[[-186.86 -148.79  138.14  -90.97    7.93  -16.75 -208.08]
 [-119.10   71.91   11.57   -4.42  -55.08  -98.88  -60.43]
 [-123.56  -52.69 -199.27    6.15 -187.50 -212.59  172.10]
 [ -79.29 -131.51 -114.41 -121.30  -34.95 -240.54   48.57]
 [ -30.95 -223.95  -33.09   40.74 -110.71 -258.41   62.71]
 [-154.78 -148.11  -68.07   -0.69 -236.34  -85.20  -46.34]] yields -154.78

[[ 0.05  0.10 -0.03  0.06  0.02  0.06  0.02 -0.08  0.16 -0.06 -0.03  0.05
  -0.01 -0.03]
 [ 0.14  0.02 -0.12 -0.10  0.12  0.13 -0.04  0.07  0.07 -0.11  0.01 -0.04
   0.04  0.14]
 [-0.06  0.16  0.31  0.28 -0.03 -0.09  0.23  0.00  0.06  0.27  0.14  0.09
  -0.01 -0.08]
 [ 0.08  0.08  0.23  0.18  0.11  0.01  0.15  0.18 -0.02  0.25  0.19  0.02
  -0.02  0.09]
 [ 0.02  0.19  0.26  0.28  0.03 -0.08  0.22 -0.01  0.09  0.23  0.15 -0.03
  -0.16 -0.08]
 [-0.05  0.14  0.05  0.12 -0.07 -0.02  0.10 -0.16  0.18 -0.01 -0.03  0.10
   0.03 -0.13]
 [ 0.02  0.16  0.27  0.26  0.04 -0.07  0.21  0.05  0.06  0.25  0.16  0.00
  -0.11 -0.04]
 [-0.03  0.02 -0.02 -0.04 -0.03  0.08  0.02 -0.04  0.08 -0.04 -0.03  0.18
   0.29  0.03]
 [-0.06  0.08  0.08  0.06 -0.06  0.01  0.11 -0.08  0.09  0.04  0.02  0.15
   0.23 -0.04]
 [ 0.14 -0.01 -0.12 -0.10  0.11  0.17 -0.07  0.07  0.07 -0.11 -0.01  0.04
   0.13  0.14]
 [ 0.11 -0.03  0.01 -0.05  0.13  0.12  0.00  0.22 -0.04  0.06  0.08  0.05
   0.13  0.21]
 [-0.02  0.12  0.09  0.15 -0.03  0.01  0.09 -0.09  0.14  0.05  0.01  0.11
   0.02 -0.09]] yields -0.02

[[  -4.69   89.26   87.50   73.76  231.70  159.29  -18.97  159.52   72.22
    77.55   16.35  154.05   37.67  149.81   81.85]
 [   2.83  105.43   99.59   42.29  231.24  121.65   -0.17  174.09   52.10
    37.79   45.65  155.52   55.92  116.87  109.15]
 [  48.55  174.20  128.41  126.77   23.40   22.58   43.89  160.81  113.82
   -31.22   69.08   74.46 -161.27  174.22   54.72]
 [  37.95  112.21  142.12  160.72  120.05   41.77   93.18  110.10  186.64
   -95.12  192.12   64.12   34.55  211.49   58.99]
 [  16.32  116.32   91.78   57.55  235.22  155.16   -3.72  174.99   41.34
    24.63   44.69  174.51   26.55  141.24   81.29]
 [  50.68  134.32  128.97  144.45  -16.03  -12.55   12.75  178.18  116.81
     9.67   30.25  115.02 -139.20  194.81   14.76]
 [ 213.85  161.12  139.31   47.34  159.55   35.89  -48.07  120.19   36.69
   165.44  186.64  254.27  137.55   60.20   -0.14]
 [  89.99   73.72   64.06   42.72   65.16  197.88   10.70  166.90   96.54
   120.35  152.80   28.97  307.20    0.34  125.84]
 [  77.19   77.20   70.50   54.72   50.28  199.49   16.78  180.06   94.69
   121.16  153.53   35.19  296.11   -2.73  100.87]
 [ 263.16  221.91  158.24   43.34  171.78   24.98  -28.42  177.23    8.79
   175.52  160.36  241.68  139.61   16.20  -35.99]] yields 263.16

[[  4.7  15.4   8.0  10.5  14.0  12.5   5.8  11.2   8.4]
 [ 10.4   8.8   5.8   5.2  -1.4   3.1  12.1   8.6   7.7]
 [  8.3  -3.8  10.0   7.6   7.8  -4.5   8.9  10.5   9.2]
 [  7.6  10.7   8.8  11.8  16.6   6.7   5.8   5.4   9.7]
 [  3.5   7.8   8.0   9.0   0.3  11.8   5.2  12.7   8.8]
 [  1.2  13.9   8.1   7.6   2.0 -24.9  11.6   6.3   7.8]
 [  5.7   4.6  12.0   8.9  -7.5  28.8   4.4  10.8   4.5]
 [  3.7   5.0   5.2   7.2  13.1  13.5  13.9   5.9   9.2]] yields 3.7

[[  31.76   77.69   74.49   65.73    1.66   62.67   77.60   32.98  143.23
    53.31]
 [ 234.64   44.57  214.40  259.75  -59.65 -180.78  301.79 -130.30   42.52
     3.18]
 [  25.78   86.75   79.32   68.47   92.97   27.67   82.53   27.61   57.78
    32.60]
 [  38.78   66.04   53.97   70.86   62.64   59.78   83.36   51.29   68.72
    63.99]
 [ -96.48  -23.80  145.15   56.90  -89.33   91.94   43.34   37.48   32.45
   107.09]
 [  42.03   77.22   69.06   63.05   26.53   85.33   65.14   52.94   60.19
    64.08]
 [ -15.74   80.53  103.85   79.06  -98.15    7.82  103.12  -47.57   38.51
     6.16]
 [ 118.08   62.31  123.22  142.90   -4.00  -40.01  148.28   -0.72   14.05
    29.21]
 [  68.06   34.60   58.34   61.11   79.79   48.96   46.15   58.27  -26.08
    94.95]
 [ 102.30   -4.38   -1.46   73.10   27.08   33.16   43.26   73.17   42.08
    75.81]
 [  41.53   58.46   33.00   76.14   99.85   15.14   66.04   71.07   37.31
    63.86]] yields 41.53
---
[[ 17 -48  68 -21 -18   1]
 [ -9   3   2   1   3   1]
 [ -4  10  -3  -3  12  11]] Out: 11

[[-24  63 -77  53  16 -59 -29]
 [  9  12 -47 -42  44  54 -20]
 [-47  72 -54  33  -7  25 -57]] Out: -57

[[-13  48  55  -2  86]
 [  4  53  36  15  33]
 [ 59   8  16 -54 -46]] Out: -46

[[-66  33 -58  61  42 -78 -44]
 [-50 -90  44 -32  37 -71 -63]
 [ -7   0   1   5  17  15  19]] Out: 19

[[ 13   2  87  41  21]
 [-60   1 -51  36 -38]
 [ 63 -30   7 -27   7]] Out: 7

[[ 17  16   2  22 -33  -5]
 [-32 -78  39 -28  70 -62]
 [-13  22 -36  -7   6  56]] Out: 56
